Each row below holds a small network's activations on one input, seen along a few directions.
Each table varies a few parts of the input and shows all the possible inputs, shuffled.
A made-up example of a description, with smaller parts first: line(6) and (point or ring(9) or (values(3) and ring(5))).
Shared parts are said once, and a part with two or three values counts as separate values.
In the rows, zero is written as 128.

Other details of the inputs shift rows strongly along two fixed directions, in all tables alike. That doesn't count.

A family of inputs:
row 1: [135 165  88 119 155 104  75 102 113 143 125 131 121 106 154]
row 2: [115  85 137 141  91 146 109 136 125 138 134 128 117 157 127]
row 3: [117  84 140 137 102 136 108 124 127 138 141 119 120 158 118]
row 4: [117  87 145 139  91 136 107 135 131 137 137 125 121 163 121]
row 5: [122 211 114 137 111 118 108  91  95 104 199 123 133  59 135]
row 6: [128 149 136 105 165 127 198 134 143  88  99 140 143 100 118]
row 7: [ 92 121 144 157  80 170 154 143 128 104 223 122 146 125 113]
row 8: [114  80 133 138 102 146 110 125 122 140 137 121 115 152 123]
row 9: [148 171  90 129 142 101  77 118 107 149 126 141 138 114 151]
row 10: [172 153 134 109 158 124 192 162 144 108  97 139 136 117 114]
row 11: [165 149 136 104 159 120 190 166 143 102  96 140 125 113 122]
row 12: [131  83 148 139  86 129 108 138 140 138 144 129 121 162 123]
row 13: [158 149 130 107 173 134 192 149 131 106  94 126 136 115 111]
row 14: [138 175  96 124 131  90  82 119 103 149 125 137 141 116 156]
row 15: [110  92 133 148 104 142 110 115 134 140 135 111 123 158 124]
row 16: [136 167 106 127 133  86  90 114 118 137 143 164 147 103 164]
row 17: [143 169  86 124 155 108  74  97 114 147 125 128 134 109 149]
row 18: [105  92 138 149 121 148 105 119 138 145 132 111 106 146 124]
row 19: [117  81 133 151 112 143 109 129 128 137 140 121 111 152 125]
row 20: [110  87 129 134 106 150 105 114 130 139 133 118 112 151 124]
row 21: [114  93 137 155 120 153 105 116 139 148 132 107 119 149 118]
row 22: [136 155 145  87 169 129 188 138 140 110  88 115 127 112 108]
row 23: [148 152 135 103 162 124 198 149 127 106  93 122 139 117 115]
row 24: [ 89  91 145 155 111 140 119 112 142 131 139 127 129 132 123]
row 25: [163 148 138  90 148 123 191 163 137 104  94 139 131 112 123]
row 26: [141 168  92 124 142  96  76 122 107 144 125 142 126 109 158]
row 27: [110  75 187 137 116 168 231 170 160  82 111 140 134 155  94]
row 28: [135 168  95 104 145  96  74  96 112 143 126 128 130 111 148]
row 29: [126 176  98 121 149  98  79  98 111 157 122 118 135 106 152]
row 30: [134 152 137  89 169 139 191 140 135 113  85 118 122 106 112]
row 31: [127  87 144 155  84 130 116 139 138 144 143 127 126 165 125]
row 32: [100  80 144 156 104 139 124 121 132 125 149 138 133 145 125]
Each input here is: values(2) or (line(5) and (point or ring(5))).
Which other rows does row 11 become when the ring(5) part takes its other values? List them by row number. -> row 10, row 12, row 25, row 31
Which other rows does row 30 become when the line(5) part takes its other values? List them by row number. -> row 2, row 8, row 20, row 25

A family of inputs:
row 33: [106  99 117 166  71 142  50 102 115 154 195 118 112 144 136]
row 34: [117  69 185 129  84 166 201 167 150  97 132 125 124 166  95]
row 35: [121  57 169 137 114 178 185 153 154 116 114  98 110 175  85]
row 36: [156 203  84  97 174  87  87 108 102 143 104 130 129  87 154]
row 37: [104  65 182 154 104 172 202 151 164  94 136 126 130 153  91]
row 38: [158 163 144  64 182 112 228 165 138  94  52 138 136 107 114]
row 39: [149 167 140  85 202 127 234 153 149  90  55 132 141 104 112]
row 40: [135 217  86 113 161  87 103 108 102 131 136 143 153  72 159]
row 41: [164 176 138  79 193 132 234 162 143  92  63 113 134 107 103]
row 42: [109  65 185 131  87 161 204 164 151  96 129 128 127 161  98]
row 43: [ 99  77 119 167  96 125  36  92 124 167 148 127 111 157 145]
row 44: [157 214  93  87 140  73  99 119  96 131 135 145 145  84 162]
row 45: [155  72 113 165  89 105  47 157 135 178 136 159 121 183 159]
row 46: [108  52 170 141 121 176 188 149 154 116 107 109 116 171  92]
row 47: [201 199  76 121 145  58  97 156 102 136 122 185 162 106 174]
row 48: [120  73 182 150  94 179 204 158 157 101 146 109 120 158  83]
row 49: [108  62 185 131  91 157 201 161 157  92 127 135 129 162  99]
row 50: [103 107 120 171  74 134  56 105 118 158 190 117 125 149 137]
row 51: [142 202  81 104 180  85  93 104 106 148  99 134 142  89 161]
row 52: [116  55 169 138 118 180 184 153 154 116 110 104 113 174  88]
row 53: [150 219  89 109 158  89 100 109 103 132 140 141 149  72 154]
row 54: [162 186 148  87 169 135 242 165 135  74 104 123 132  89 101]
row 55: [148 180 148  92 174 132 242 161 135  72  98 133 139  84 107]
row 56: [109  85 117 165  93 132  36  97 123 174 151 116 115 160 139]
row 57: [100  80 118 166  92 129  38  95 118 170 151 119 109 157 143]
row 58: [162 199  87  78 158  70  86 117 102 147  98 137 133  98 157]
row 59: [144 179 143  89 181 134 243 160 135  75  99 133 148  86 108]
row 60: [103  88 114 166  93 134  37  99 121 174 151 114 117 164 141]
row 61: [ 99 100 119 168  80 138  52 103 113 156 191 123 126 146 138]
row 62: [106  69 182 154 100 177 205 154 158  98 139 119 128 152  89]
row 63: [166 167 143  60 180 116 225 169 138  93  53 133 134 110 110]
row 64: [103  65 176 149  99 185 201 154 153  94 143 118 117 151  90]
row 65: [101  61 177 149 103 181 199 151 160  90 141 125 119 151  92]
row 66: [102  82 117 167  96 128  41  93 124 174 148 121 118 156 144]
row 67: [108  77 178 151  99 182 203 159 155 100 142 113 126 161  87]
row 68: [ 96  76 113 164 103 127  38  90 124 170 149 127 119 160 146]
row 69: [139 211  91 109 163  82  99 105 105 122 135 150 145  68 160]
row 70: [146 193  80  98 183  87  89  99 109 139 100 144 133  83 162]
row 71: [ 99  76 112 164  93 137  36  93 119 170 154 119 108 156 144]
row 72: [148 189  89  83 167  65  87 110 109 144  90 156 140  95 164]
row 73: [124  56 175 140 106 177 183 155 155 113 113  98 101 174  85]
row 74: [115  87 116 163  89 130  37  97 123 175 155 110 112 161 137]
row 75: [133 213  87 113 165  83 101 105 109 126 134 150 155  73 161]
row 76: [147 217  83 102 159  97  98 110  98 127 143 140 138  69 155]
row 77: [107  79 111 162  89 141  32  96 118 170 156 114 105 160 139]
row 78: [147 194  86 103 183  79  90  98 114 144  97 145 142  86 161]
row 79: [149 219  90 106 157  90  98 111  97 127 141 139 139  72 155]
row 80: [112  81 110 160  86 139  32  97 119 171 160 108 102 160 137]
row 81: [ 89  93 119 170  87 129  53  97 121 150 184 134 131 142 144]
row 82: [158 184 143  83 177 137 244 164 134  77 105 123 141  92 102]
What is each input in this table made of? -> values(2) and (point or (line(4) and (point or ring(5))))
The inputs of row 66 and row 62 match in every part but the values(2) part. If row 71 is changed in the same way as row 66 into row 62, which row does it become? -> row 64
The inputs of row 61 and row 52 match in every part but the values(2) part. If row 59 is changed in the same way as row 61 into row 52, which row does it become? -> row 46
Which other rows does row 78 become when the values(2) part takes its other values? List them by row number. -> row 37
Which other rows does row 79 become when the ring(5) part takes its other values? List them by row number. -> row 53, row 61, row 67, row 76
Which other rows does row 57 become when the values(2) part takes its other values? List them by row number. -> row 55

A family of inputs:
row 83: [119  59 141 144  97 161 126 155 135 136 131 117 124 179 113]
row 84: [ 89  71 174 161  87 162 145 117 152 130 154  99 130 161 100]
row 85: [147 173 168 106 158 132 224 152 149  85 100 122 146  97 103]
row 86: [132 156  96 160  92 121  32  92 101 165 184 113 124 118 150]
row 87: [124  78 163 166  71 174 161 156 139 113 166 120 114 164 103]
row 88: [134 154 148 100 181 153 229 134 153  77  98 108 127  97  95]
row 89: [107  66 139 144 106 165 119 146 132 147 132 104 116 184 116]
row 90: [122 124 107  97  90 100  12  83  95 161 142 132 102 140 151]
row 91: [145 168 141  93 179 111 205 140 139 107  57 117 140 117 112]
row 92: [130 155 157  56 131 128 219 152 125  79 104 115 109  86 109]
row 93: [131 104  91 150 116 100  23  96 115 168 145 152 118 132 169]
row 94: [136 138 137  91 195 142 211 148 139 102  61 130 126 115 121]
row 95: [134 217  73  98 184  87 105 107 101 114 127 159 148  54 160]
row 96: [163 163 145 104 151 141 236 175 126  74 120 136 139 106 108]
row 97: [125 230  89  91 178  80 112 104 101 135 128 146 167  66 162]
row 98: [169 219  83  91 166  57 102 119 119 143  96 158 148  87 167]
row 99: [103  66 152 158  79 180 157 150 132 116 166 121 128 162  99]
row 100: [160 168 148  97 170 113 203 154 147 108  61 128 136 112 110]
row 101: [108 122  90 146 102  88  24  94 107 173 138 145 148 142 168]
row 102: [136  77 149 151 101 155 119 149 140 150 131 103 104 171 102]
row 103: [126 154 156  99 158 131 234 161 138  82 107 145 160 101 105]
row 104: [123  36 162 160  96 165 140 144 163 130 121 133  99 173 110]
row 105: [153 197  72  89 195  80  96 109 102 135  85 158 143  74 170]
row 106: [103  40 157 161 112 166 127 114 147 143 116 103  97 176 102]
row 107: [182 165 132  87 166 124 203 180 142 106  86 131 128 119 115]
row 108: [ 95 126  93 149 108  94  18  88 105 182 136 132 140 148 172]
row 109: [181 154 131  84 170 123 206 180 136  99  88 133 137 121 118]
row 110: [101  60 182 164  78 152 169 149 147 108 165 136 133 165 105]
row 111: [113 134 100 166 100 110  35  95 115 144 178 146 116 115 160]
row 112: [ 83 125  90 155 114 126  27  77 111 160 179 132 125 120 159]
row 113: [103 143  83 150 100 128  33  90  95 170 189 122 133 127 154]
row 114: [ 98  39 174 173  86 175 166 149 154  94 161 133 109 164 101]
row 115: [158 239  74  94 174  97 111  98  96 135 135 113 144  67 146]
row 116: [121  53 159 149  88 137 145 145 155 130 126 135 130 181 117]
row 117: [120  74 140 148 108 155 115 133 133 151 132  91 106 179 102]
row 118: [105  70 183 166  73 156 165 148 154 113 160 132 126 164 105]
row 119: [129 116  99 159 120 107  14  84 114 181 136 130 106 127 153]
row 120: [155 230  86 107 182  89  98  98 112 117 123 134 135  53 153]
The inputs of row 114 and row 93 match in every part but one. If row 92 is changed in the same way as row 114 into row 93, which row does it become? -> row 90
What is each input in this table made of? -> values(2) and (point or (values(3) and ring(6)))
Start at row 104 and move only the ring(6) part, one step at a time. The first step leads to row 93. Which rows follow, in order? -> row 105, row 94, row 106, row 119

A family of inputs:
row 121: [ 87  33 180 168  96 178 173 142 163 122 125 111 121 183  93]
row 122: [110 104 111 147  91 126  37  94 115 175 155 108 114 154 141]
row 123: [135 174  88 107 163 101  76  93 107 145 117 127 125  93 149]
row 124: [152 160 123  94 174 130 170 140 131 108  91 123 119 104 120]
row 125: [102  91 157 130 109 136 146 132 140 121 122 130 126 147 119]
row 126: [149 115 155 111 127 138 202 172 142  99 105 139 127 135 111]
row 127: [160 198  80 118 157  82  77 116 103 149 127 143 146 100 161]
row 128: [ 84 122 116 168  69 141  59  96 104 141 222 123 132 123 140]
row 129: [130 192 130 128 134 129 167 125 121  92 169 129 144  74 122]
row 130: [151 163 117 112 178 120 167 140 134 110  97 142 138 103 133]
row 131: [165 176 124  87 153 101 176 155 124 105 100 143 143 105 130]
row 132: [125 148 103 138 130 105  75 108 119 158 136 131 143 126 148]
row 133: [113  56 134 168  63 152  56 116 127 167 168 103 102 185 121]
row 134: [160 195  79 124 160  86  77 119 103 150 125 147 142  97 164]
row 135: [137  80 157 134 113 166 167 158 144 122 120 106 105 161  98]
row 136: [102  67 172 135 113 174 178 137 149 116 107  98 109 164  91]
row 137: [146 171 132  86 155 104 176 145 129 108  96 138 146 105 127]
row 138: [133 105 157 113 135 144 199 159 150  93 103 141 124 133 111]
row 139: [ 97  95 113 155  92 111  34  89 115 159 162 145 122 140 156]
row 140: [121 114 131 136 148 136 148 125 140 121 115 134 133 127 126]
What is each input in this table made of? -> values(2) or (values(3) and ring(6))
